These are the activations of a small neural network, seen along a few directions. Each row is one input.
In each table, some parts of the input vary, and every possible input appears once, in random order.
Descriptions start from the smaller parts, as in this example, which fits no table here: one of 6 places along a line, together with either a single point or one of 9 places around a ring or (one of 3 separate values, together with one of 5 places around a ring).
Shared parts are said once, and a part with two or three values counts as separate values.
In the rows, zero is written as 128.

Other details of the inputs shift rows strongly along two fixed directions, in all tables alike. That doesn't count.

A family of inputs:
r1: [ 96 137  94 156 141 211  98 137 124 114 147]
r2: [130 141 150  89 118  65 148 144 113 110 126]
r3: [ 91 136  97 178 127 207 107 129 147 130 140]
r4: [124 153 106 103 170 135 142 155  84  78 142]
r5: [153 153 155  88 165  38 137 166  93 115 119]
r6: [150 112 108 116 148 137 159 156  96 122 150]
r7: [ 92 118 164 142  55  75 121  76 210 184  82]
r8: [117 151 138 117 146 136 123 112 127 117 133]
r9: [ 84 111  92 149 137 204  91 120  91 113 178]
r10: [170 118 132 121 148 145 123 157  90 109 135]
r11: [106  96 122 138 115 169 124 103 162 158 147]
r12: [129 108 151 189  65 147 135  97 204 180  78]
r13: [113 150 170 131  88  81 146  83 215 162  67]
r14: [ 98 124  84 160 140 185 120 127  92  99 177]
r15: [ 97 124 108 141 144 192  97 131  86 111 189]
r16: [181 118 118 100 162 111 151 186  71  82 138]
r17: [161 125 130  81 178 112 146 169  58 106 167]
r18: [132 155 148  88 143  77 143 122 117 111  99]
r19: [123  94 105 139 119 177 132 116 145 148 146]
r20: [ 82 117  85 168 143 219  77 133 134 117 158]
r21: [128 154 125  86 156 111 141 141 103  86 124]
r22: [138 154 144 113 140  65 145 168 125 114 105]
r23: [136 148 157  84 130  57 136 156  95 117 129]
r24: [ 95 119  81 153 152 200  98 117  70 100 180]
r25: [129 110 127 107 149 134 132 130 102 138 148]
r26: [145 164 126  92 174 110 130 176  59  91 126]
r27: [103 129 133 160  86 122 135  75 195 144 108]
r28: [144 159 163 105 147  68 128 156 115 123 115]
r29: [131 104 119 127 131 132 152 134 133 139 143]
r30: [125 135  81 167 123 213  86 106 135 142 164]
r31: [ 90 122 102 173 129 204  96  94 115 126 181]
r32: [176 127 147  73 146  57 170 154  88 129 114]
r33: [163 110 147 125 103 107 141 133 156 131  91]
r34: [133 136 118 154  79 126 112  78 191 174  98]
r35: [143 171 165  97 152  81 145 135 115 120 110]
r36: [114 126 109 123 153 118 112 151 115 111 134]
r37: [165 113 141 135 109 108 151 143 146 129  97]
r38: [ 85 117 147 170  61 118 132  81 210 171 113]
r39: [127  84 105 164 122 201  95 110 137 134 141]
r40: [177 133 161 106 128  79 147 156  93 127  84]
r41: [ 98 137  96 142 167 202  99 123  95 108 148]
r42: [130 134  55 143 143 214  94 136 101 105 170]
r43: [142 109 146 105 125  88 149 120 134 152 118]
r44: [140 118 189 174  57 112 130  79 218 201  65]
r45: [104 147 137 154 113 132 140 103 181 146 100]
r46: [127 140 134 109 120  96 138 110 138 107 117]
r47: [ 84 113 135 143  72 120 113  99 191 156 113]
r48: [136 141 107 104 180  89 136 189  69  88 141]
r49: [165 113 162 127 113 102 132 122 151 142 112]
r50: [163 110 150 129 107 104 133 124 145 141  87]
r51: [135 115 117 108 156 135 151 155  94 122 160]
r52: [ 99 141 104 164 152 224  86 133 112 123 164]
r53: [113 105 132 139 132 172 118 107 140 160 161]
r54: [139 151 147 102 149  70 126 157 105 116 105]
r55: [123 138 137 102 115  65 148 157 118 116 119]
r56: [166 126 137 117 133 125 140 164  93 111 107]
r57: [148 149  97 140 112 130 132 129 143 134 126]
r58: [115 133 117 126 126 124 132 119 109 105 146]
r59: [167 124 146  64 147  54 172 162  99 115 125]
r60: [144 113 174 133  80  83 155  84 203 198  97]
r61: [137  90 141 154  82 139 123  96 201 154 101]
r62: [131 147 154 120 118  93 133  97 144 127 121]
r63: [111 122 115 132 151 117 104 135 114 127 127]
r64: [ 96 120 109 153 120 170 102  81 141 125 137]
Each input here is: one of 4 places along a line, together with either a single point or one of 6 places along a line or one of 9 places around a ring.
The inputs of r42 and r30 match in every part but the place on the line of 4. If r58 is changed in the same way as r42 into r30, which row does it become?
Answer: r31
The inputs of r55 and r7 match in every part but the place on the line of 4. If r14 is changed in the same way as r55 into r7, which row does it become?
Answer: r24
Which other rows does r62 become when the place on the line of 4 takes its other values? List them by row number.
Answer: r27, r46, r64

A family of inputs:
r65: [153 145 121  90 189 119 151 190  55  94 154]
r66: [143 134 178  98 115  47 147 120 141 150 122]
r67: [133 149 143  92 138  86 160 155 129 111 109]
r68: [112 118 134 144 133 168 113 138 135 142 132]
r69: [ 99 113 109 138 138 173 111 105 121 144 171]
r70: [113 126 162 114 116  80 132 114 134 142 111]
r71: [130 137  97 141 146 182 125 119  99 119 157]
r72: [140  78 113 149 112 170 120 112 155 145 122]
r73: [124 127  97 154 146 218 107 115 101 125 167]
r74: [154 138 137 118 126  88 132 160 109 125 134]
r75: [164 146 102  87 188 112 139 173  57  94 146]
r76: [121 127 134 156  82 112 129 102 186 174 110]
r77: [134 132 112 121 169 137 111 150  82  96 130]
r78: [107 129 142 152  98 121 145 101 198 159 101]
r79: [177 151 135  95 171 122 136 170  47  88 156]
r80: [104 130 130 121 127 114 121 111 132 113 144]
r81: [ 95 118  94 169 122 174  98 127 122 119 141]
r82: [124 138 160  96 133  50 146 125 112 120 114]
r83: [118 136 119 155 105 166 127  88 161 139 122]
r84: [167 144 160  99 129  57 149 129 146 151  91]
r85: [150  93 112 131 106 125 142 145 125 124 130]
r86: [146 147 125  99 166  98 161 168  89 110 136]
r87: [101 119 106 133 136 152 124 105 123 140 164]
r88: [174 105 150 116 101 102 163 118 137 133 104]
r89: [143 154 134  89 114  58 154 154 124 111 104]
r90: [150 126 137 129 138 129 114 133 131 139 129]
r91: [124 129 133 145 100 120 127  90 195 161  95]
r92: [111 112 105 161 155 211 103 146 113 124 174]
r93: [ 96 119  83 151 185 216 102 163  64  82 174]
r94: [ 94 123  94 159 151 202 103 138 122  97 162]
r95: [127 140 116 131 106 102 139 130 145 130 116]
r96: [ 83 119 122 132 105 150 120  88 166 144 138]
r97: [ 97 121 101 128 140 163 121 113 115 119 164]
r98: [121 142 149 153  86 121 124  80 189 137 101]
r99: [115 126 135 160 112 170 108 101 139 139 115]
r100: [152 141 119  94 156 110 123 190  54  97 143]
r101: [112 127 124 139 104 143 116  96 189 149 102]
r102: [123 113  97 139 163 211  81 145  90 120 156]
r103: [131  82 147 151  86 129 153 109 193 164 102]
r104: [115  73 121 141 104 157 131  98 153 147 149]
r105: [133 131 164  88 131  74 134 134 111 137 126]
r106: [111 130 142 163 102 144 118  86 160 141 105]
r107: [155 140 162 103 133  62 134 142 125 131  81]
r108: [102 117 117 167 102 154 102 123 145 141 120]
r109: [114 125 114 154 122 157  98 104 165 125 123]
r110: [138 141 173 109 128  59 154 152 133 132  84]
r111: [117 129 121 156  84 109 134 101 182 167 112]
r112: [153 162 157  88 114  69 162 125 135 117  92]
r113: [159 146 156 103 134 110 132 140  98 124 116]
r114: [142 151 104 103 153 101 127 179  69  68 147]
What do these inputs look like to the network?
Answer: one of 5 separate values, together with either a single point or one of 9 places around a ring
The inputs of r65 and r84 match in every part but the choice among 5 separate values. If r103 is changed in the same way as r65 into r84, which row does it become?
Answer: r72
The inputs of r88 and r85 match in every part but the choice among 5 separate values. If r112 is changed in the same way as r88 into r85, which row does it become?
Answer: r89
Which other rows does r100 become when the choice among 5 separate values takes its other values? List them by row number.
Answer: r68, r102, r105, r113
Which other rows does r97 become when the place on the ring of 9 takes its other values? List them by row number.
Answer: r66, r69, r70, r80, r82, r87, r96, r105
Which other rows does r83 become when the choice among 5 separate values takes its other values? List them by row number.
Answer: r78, r91, r95, r97

A family of inputs:
r115: [118 125 122 122 111 119 133 113 156 132 124]
r116: [147 108 142 132 122 132 137 130 143 137 118]
r117: [152 128 107 145 139 170  97 144  93 111 136]
r118: [101 120 114 129 137 136 118 124 102 118 140]
r119: [142 104 105 133 152 160 130 155  96 118 154]
r120: [120 150 132 145 128 123 132 119 147 131 113]
r121: [143 111 143 134 114 138 136 121 146 138 103]
r122: [116 146 102 136 138 160 127 147  99 102 146]
r123: [119 131 125 137  96 116 130 102 173 137 106]
r124: [107 139 151 140 113 115 118 102 170 150 113]
r125: [117 121 131 132 118 108 129 114 146 130 137]
r126: [136 120 123 116 142 152 132 113 100 135 161]
r127: [ 98 132 157 136 100 113 118 104 162 148 121]
r128: [115 145 109 125 165 159 106 141 104 115 139]
r129: [188 140 156  60 144  19 177 193  83 119 108]
What do these inputs look like to the network?
Answer: either a single point or one of 5 places along a line or one of 9 places around a ring
A walk changes only the place on the ring of 9. It starts at r123 and steps to r115. List the rest of the walk in order.
Answer: r125, r118, r127, r124, r128, r120, r122

A family of inputs:
r130: [176  98 175 107 100  53 179 128 150 149  90]
r131: [133  63  93 116 150 195 115 131  83 130 187]
r132: [113 134 115  68 191  91 145 186  43  93 163]
r133: [120 141  90 145  91 147 127  74 174 131 135]
r134: [ 82 119 122 140  89 148 151  79 204 157 134]
r135: [133 161 164 111 110  55 163 158 174 131  68]
r136: [121 150  59 149 137 190 112 125  95  91 161]
r137: [ 63 118 101 148 149 176 100 136  96 131 195]
r138: [195 127 166 108 104  72 164 169 145 133  67]
r139: [189 110 116  73 150 123 175 166  63  93 155]
r140: [171 110 140  90 151  90 141 178  42 119 162]
r141: [148 149 163 118 105  49 134 143 149 103  68]
r142: [135 140 164 105 101  24 133 119 141 131  71]
r143: [ 89 148 159 127 131 145 128  59 184 171 140]
r144: [135  63 138 149  84 152 145  79 191 167 132]
r145: [159 127 131 148 176 226  86 147  88 129 141]
r146: [182 116 158 104  96  75 184 136 139 145  92]
r147: [154 107 107 179  95 169 132 107 188 167 107]
r148: [ 93 140 106 164 100 144 145  93 205 168 122]
r149: [115 143 101 161 106 180  97 134 138  98 110]
r150: [ 86 126 132 159  83 124  95  86 144 147 141]
r151: [154 155  99  65 152 107 153 157  44  50 157]
r152: [ 95 134 138 171  87 129  73 114 158 142 116]
r153: [134 182 187  99 160  65 147 124 135 142  91]
r154: [195 132 140 107 110  68 182 139 142 149  99]
r155: [196 138 149  61 195 126 151 148  38 105 163]
r156: [ 89 130 118 162 108 155 136 116 179 140 111]
r157: [ 88 103  82 123 135 181  91 102  96 105 180]
r158: [112 165 157 169 110 169  75  78 176 150  89]
r159: [131 144 126  97 187 102 141 208  77  72 130]
r160: [156 190 194 107 121  46 132  93 141 135  64]
r161: [109 136  77 160 126 202 102 128 101  82 139]
r162: [140 157 121  95 166  78 110 181  22  66 153]
r163: [ 79 116  96 140 169 186  88 170 105 116 153]
r164: [ 99 142 107 175 105 143 135 102 210 162 106]
r165: [104 134  77 149 120 201 112 119  97  88 154]
r166: [137 158 133  92 118  50 185 116 175 144 117]
r167: [ 90 155 118 130 188 204 108 118  90 125 173]
r168: [191 145 198  91 135  69 162 114 121 162  93]
r169: [ 82 110  92 159 164 192 115 145 117 101 157]
r170: [143 189 155  85 210 116 123 184  64  95 126]
r171: [135  73  96 143 155 197 101 154  81 128 155]
r172: [173  97 123  75 172 107 147 185  33 108 153]
r173: [134  92 149 169  94 148  93 135 158 174 122]
r174: [100 106  83 136 133 189 108 102 105  84 177]
r175: [114 140 147  69 151  47 152 150  90 119 170]
r176: [178 105 167  98 126  65 138 174 122 145  84]
r177: [126 156 100 173  94 151 102 114 182 129  93]
r178: [ 75 110  90 139 171 180 100 152  97 116 163]
r179: [105 147  69 161 160 202 108 164 133 111 147]
r180: [124 137 115  81 191 100 161 187  51  71 161]
r181: [ 74  99 123 145 110 149 139  83 193 147 150]
r182: [103 116  86 165 139 191  94 126 102  81 145]
r183: [ 87 116  92 136 125 173  84 103  89 106 200]
r184: [156 121 125 147 178 221  99 129  80 130 150]
r185: [127  84 152 177  81 136 107 103 173 189 119]
r186: [161 101  67 131 148 206 137 133 102 119 183]
r187: [108 123 151  71 134  47 160 125 138 141 133]
r188: [156 190 141  74 189 109 125 142  26  74 143]
r189: [161 176 127 123 104  54 151 124 150 116  76]
r190: [158 112 119 179  88 163 123 121 206 173  91]
r191: [ 98 123 134 157  90 126  84 108 174 145  90]
r192: [144  81 139 168 104 163 118 134 175 150 101]
r193: [138 141 162 108  93  35 159 109 147 116  85]
r194: [185 103 169 112 117  57 169 149 136 133  83]
r195: [124  73 148 149  75 135 121  80 176 191 152]
r196: [ 72 123 145 164 106 113 109 110 174 169 130]
r197: [ 76 129 150 164 104 119  97 129 182 168 120]
r198: [ 88 113 121 146  93 133 102  85 150 144 123]
r199: [187 118 160 115 100  75 174 145 145 139  75]
r200: [150 179 177  77 132  63 141  80 123 124 112]
r201: [ 80 127 125 157  88 148 147  93 197 160 117]
What do these inputs look like to the network?
Answer: one of 3 separate values, together with one of 4 places along a line, together with either a single point or one of 5 places along a line
The inputs of r179 and r164 match in every part but the place on the line of 4. If r135 is changed in the same way as r179 into r164, which row does it become?
Answer: r156
The inputs of r198 and r157 match in every part but the place on the line of 4. If r137 is changed in the same way as r198 into r157, which row does it become?
Answer: r175
List by row number the other rows that have the place on the line of 4 and the choice among 3 separate values in common with r173.
Answer: r138, r145, r176, r190, r192
Which other rows does r172 become when the place on the line of 4 takes its other values? List them by row number.
Answer: r131, r171, r176
Which other rows does r188 become when the place on the line of 4 takes its other values? List them by row number.
Answer: r158, r160, r200
A walk changes only the place on the line of 5. It starts at r150 and steps to r198. List the rest of the walk in order.
Answer: r193, r165, r136
Which other rows does r186 become when the place on the line of 5 takes its other values? List them by row number.
Answer: r131, r139, r144, r195

A family of inputs:
r202: [156 106 143 104  94  85 142 123 166 139 100]
r203: [166 129 172 119  98  83 166 104 147 142 106]
r204: [127  82 112 171 136 217 108 135 130 171 147]
r205: [ 64 145 125 155  99 128 134  64 220 159 103]
r206: [115 142 108  96 152  73 136 163  59  75 138]
r207: [181 127 118  74 142  43 172 165  97  91 115]
r208: [121 169 128  69 175 103 144 163  80  85 138]
r209: [110 142 106 141 166 194  79 133  84 128 180]
r210: [ 83 139 140 154  72 124 106  85 206 168 123]
r211: [140 102 151 126  86  93 159 141 178 165  97]
r212: [ 99 125 162 124  76  70 124 104 170 147  93]
r213: [135 117  84 123 137 203 122 134  74  96 177]
r214: [143 115 154 160  82 150 127  63 178 190 109]
r215: [125  83 107 162 149 209 123 158 111 129 164]
r216: [147  87 103 145 149 209  92 121 111 139 154]
r217: [205 214 141 121 145  72 131 205 100  68  31]
r218: [119 118 116 159  73 132 149  70 185 155 115]
r219: [143 170 167  80 174  77 142 134 103 131 106]
r220: [114 122 130 121 159 134 107 151  64  87 155]
r221: [133  81 101 160 137 207 101 118 133 123 160]
r222: [150 118 136 115 105  49 186 155 158 146  95]
r223: [ 86 138 159 152 117 141 125  76 201 157 111]
r224: [ 89 150  70 137 157 156 107 143  94  92 182]
r225: [150 168 158  86 161  52 143 167  82  96 140]
r226: [101 112 110 145 158 194  75 128  68 121 161]
What do these inputs look like to the network?
Answer: either a single point or (one of 4 places along a line, together with one of 6 places along a line)
A walk changes only the place on the line of 6. It starts at r219 and steps to r209. List the rest of the walk in order.
Answer: r226, r214, r216, r204
